A small network was shown many inputs. Here are its activations along a few directions, one row for each input.
In each table, some parts of the input vary, and every possible input appears once, in random order.
Descriptions start from the smaller parts, as in this example, which fits no table here: ring(5) and (point or ring(9) or (values(2) and line(6))).
Shared parts are said once, and a part with two or three values counts as separate values.
In the rows, 128 means zero.

Rows:
row 1: [147 109 112 117 137 162 142 142 166 197 103 154 147]
row 2: [181 138 173 143 119 157 161 173  92 182 116 110 177]
row 3: [116 130  92 123 172  94 108  96 115 152 106  91 159]
row 4: [173 145 148 119  94 172 165 163 115 115 133  93 193]
row 5: [ 70 130 108  99 153 129 128 123 133  68 116  87 140]
row 6: [ 99 159 135  86 135 111 153 142  77 131 120  98 138]
row 7: [147 117 149 173  86  51  38  82 135  63 166 183  18]
row 8: [165 116 164 202  84 112 121  85 142 126 179 198  50]
row 9: [ 66 106  68  93 174 114 102 112 157  94 118 123 121]
row 10: [ 79 128  81 100 180  98 114 101 141 179 111 139 120]
row 11: [119 160 142 112 150  97 130 130  64 177 123 101 144]
row 12: [182 108 127 142 130 153 123 147 140 174 124 113 185]
row 13: [135 126 141 122 117 187 163 161 159  78 116 102 170]
row 14: [130 107 114 103 124 183 151 159 170 144  98 162 129]
row 15: [111 141 166 186  64 101 120 104 114  42 193 165  30]
What is each input in this table made of?
Answer: values(3) or (values(2) and ring(6))
Which other rows does row 5 become when the values(2) part takes its other values? List them by row number.
Answer: row 13

Rows:
row 16: [122  99  96  66 170 181 159 160 170 184  64 129 187]
row 17: [195 116 184 200  57 135 126 134 112  89 166 180  74]
row 18: [207 100 161 153  96 156 146 132 146 211 127 153 134]
row 19: [ 54 123  71 112 176  90  65  52 165 134 136 160  39]
row 20: [199 131 199 197  60 131 131 148 104  73 166 151  66]
row 21: [116 125 122  68 143 172 192 181 132 119  87  84 207]
row 22: [120 112 144  75 150 168 184 182 112 108 104  88 212]
row 23: [ 86 137  61 115 180  71  75  76 149 155 118 100 127]
row 24: [174 114 138 129 124 202 200 194 163 171 122 147 184]
row 25: [ 97 142  80 103 166  86  80  82 130 113 125  95 143]
row 26: [183 131 206 198  52 123 145 135  97  77 165 144  74]
row 27: [ 88 155  82 110 162  84  73  90 116 112 120  68 141]
row 28: [117 125 164 155  80  82  96 118 123  26 192 173  49]
row 29: [203 127 201 172  86 148 168 152  90 132 149 108 162]
row 30: [ 50 146 108 132 142  80  74  74 112  65 151 113  62]
row 31: [101 132  61  61 214 129 123 119 115 217  78 113 171]
row 32: [212 112 178 172 105 144 162 155 134 180 144 163 158]
row 33: [190 117 178 203  70 123 131 130 149 128 157 192  58]
row 34: [210 131 201 171  84 158 153 161  90 136 141 108 161]
row 35: [ 80 162  89  67 192 111 124 134  71 166  97  62 190]
row 36: [ 56 145  97 133 146  89  76  74 131  73 135 141  66]
row 37: [ 92 153  81  75 190 118 124 130  86 168  87  68 185]
row 38: [157 108 118 118 122 211 170 169 172 203  94 139 171]
row 39: [162 132 138 123 104 210 186 192 143 150 114 103 185]
row 40: [204 122 183 180  87 163 143 154 102 154 126 122 162]
row 41: [ 47 140 122 123 141  69  94  72 109  49 171 119  70]
row 42: [ 91 126  52  97 184  88  60  61 163 178 111 113 114]
row 43: [161 141 162 138  94 204 197 191 126 121 124  92 197]
row 44: [107 104 102  93 165 164 168 176 152 173  64 101 191]
row 45: [104 109 130 159  93  71  98  90 154  90 169 208  32]
row 46: [ 92 135  76  72 197 106 141 130  95 207  93 102 180]
row 47: [ 40 136  80 133 160  67  83  56 152 109 142 163  53]
row 48: [101 161 100  78 190 118 120 139  63 150 106  52 202]
row 49: [161 138 155 126  92 209 206 193 130 125 118 104 202]
row 50: [ 90 149  91 116 157  81  82  87 109 105 125  66 143]
row 51: [110 137 163 147  74  84  93 112 133  38 179 174  46]
row 52: [123 111 115  73 154 180 173 181 134 130  86  98 199]
row 53: [117 101 120 152 103  99  73  84 174 106 150 222  31]
row 54: [107 124 140 153  87  87  97 109 144  52 160 187  38]
row 55: [194 111 170 174  69 130 128 108 166 141 157 216  53]
The inputs of row 37 and row 31 match in every part but one. If row 36 is changed in the same way as row 37 into row 31, which row does it become?
Answer: row 19
What is each input in this table made of?
Answer: line(5) and ring(8)
Which other rows does row 16 become when the line(5) part takes its other values? List them by row number.
Answer: row 21, row 22, row 44, row 52
Which other rows does row 24 become when the line(5) part takes its other values? List them by row number.
Answer: row 38, row 39, row 43, row 49

Rows:
row 56: [143 136 122  88 134 189 193 188 124 148 121 113 195]
row 57: [166 153 149 117 145 173 130 185 161 164 129 122 208]
row 58: [ 89  89 119 158 124 109  84  81 125  88 169 162  22]
row 59: [106 122  93 132 114  83 103  95  70 112 139  91  92]
row 60: [160 110 152 178  86 123 168 125 132 119 166 174 104]
row 61: [ 95 135 103  85 182 102  85 133 175 155  78 109 183]
row 62: [ 83 147 122 162 116  81 137  54 134  82 145 148  65]
row 63: [166 145 155 117 124 145 158 166 114 149 118 128 170]
row 64: [ 97 164  82 116 159 102 116  93 111 175 100 105 116]
row 65: [156 117 180 154  44 145 137 131 123  98 157 179  56]
row 66: [ 87  79  91  81 195 149 105 121 145 152  87  81 176]
row 67: [189 139 169 148 112 135 121 164 123  95 127 124 148]
What is each input in this table made of?
Answer: values(2) and line(6)
The inputs of row 67 and row 60 match in every part but the line(6) part. If row 59 is changed in the same way as row 67 into row 60, which row does it become?
Answer: row 62

Rows:
row 68: [209 123 215 229  38 145 152 136 102  92 176 183  87]
row 69: [175 134 111 108 154 122 149 178 116 165  87 107 184]
row 70: [ 61 125 139  92 133  97 154 154  92 103 108 109 134]
row 71: [128  97 113  82 167 160 154 122 163 201 102 182 115]
row 72: [151 136 116 110 125 187 194 114 145 190  92 109 172]
row 73: [116 135 105 128 118  86  64  52 179  78 137 133  85]
row 74: [122 112 109 122 115 201 151 171 178 149  76 114 183]
row 75: [134 178 149 124 129 128 138 146  53 117 143  63 195]
row 76: [184 127 119 124 138 143 168 140  86 157 121  84 209]
row 77: [128 143 110 147 118  74  83  33 126 125 148 129  84]
row 78: [ 89 131 116  83 135  93 100  97  84  91 112 130  63]
row 79: [129 114 105 133 161 154 176 110 149 176 144 158 140]
row 80: [120 110  90 161 138 115  86  89 134 194 161 150  89]
row 81: [139 133 144  85 142 112 115 180  68 141 115  89 168]
row 82: [163 125 107 111 131 155 133 156 135 123 109  95 214]
row 83: [ 66 166 145 137 139 109 179 132  81  82 146  86 146]
row 84: [103 133 116 142 138  54  58  96 151 131 109 154  75]
row 85: [ 70 145 122 151 146 103  86 129 124  42 143 117  89]
row 86: [123 154 161 124 140 144 105 161 115  87 134  66 193]
row 87: [ 87 156 120 140 124  92 123  75  85  73 154 110  90]
row 88: [198 106 207 186  34 122 157 170 137 130 155 201  70]
row 89: [135 124 116  87 151 173 151 165 147 209  66 140 150]
row 90: [113 103  98 101 164 172 150 125 184 132 125 182 140]
row 91: [109 101  90 139 137 131  65 107 171 157 148 156  94]
row 92: [129 110  94 129 165 100  83 118 160 205 129 162  75]
row 93: [200 110 207 198  48 158 124 168 161  59 172 167  81]
row 94: [ 75 126 134  83 127 126 157 131 130  47 144  80 132]
What is each input in this table made of?
Answer: values(3) and (point or ring(8))
The inputs of row 80 and row 91 match in every part but the values(3) part. If row 75 is changed in the same way as row 80 into row 91, which row does it become?
Answer: row 86

Rows:
row 95: [134 135 135 185  79 110  84  71 156  67 188 172  41]
row 96: [150 121 161 161  86  98 110 115 118  93 158 179  57]
row 97: [134 114 144 173  98  96  85  89 148  70 171 178  52]
row 98: [ 35 142  83 112 154  42  55  54 119  80 151 140  40]
row 99: [124 114  95  85 156 180 158 156 161 206  90 134 172]
row 100: [144 133 174 176  78 108 120 129 105 109 161 170  53]
row 101: [126 116 104 102 158 176 163 165 154 173  86 114 183]
row 102: [111 148 128  84 147 163 185 177 107 116 105  86 194]
row 103: [124 127 116  92 144 171 165 183 133 140  88  87 193]
row 104: [144 119 107 114 160 142 146 123 137 206 110 117 171]
row 105: [143 132 127 114 145 137 140 147 102 150 105  75 197]
row 106: [144 119 158 168  89  89  89  93 141  86 157 175  57]
row 107: [152 129 121 117 156 141 136 141 127 180  98 100 173]
row 108: [127 144 138 108 141 138 158 149  85 117 124  66 210]
What is each input in this table made of?
Answer: point or line(5) or (values(2) and line(4))
Which other rows does row 103 become when the values(2) part takes its other values? List them by row number.
Answer: row 105
Which other rows does row 107 become when the line(4) part takes its other values? List them by row number.
Answer: row 104, row 105, row 108
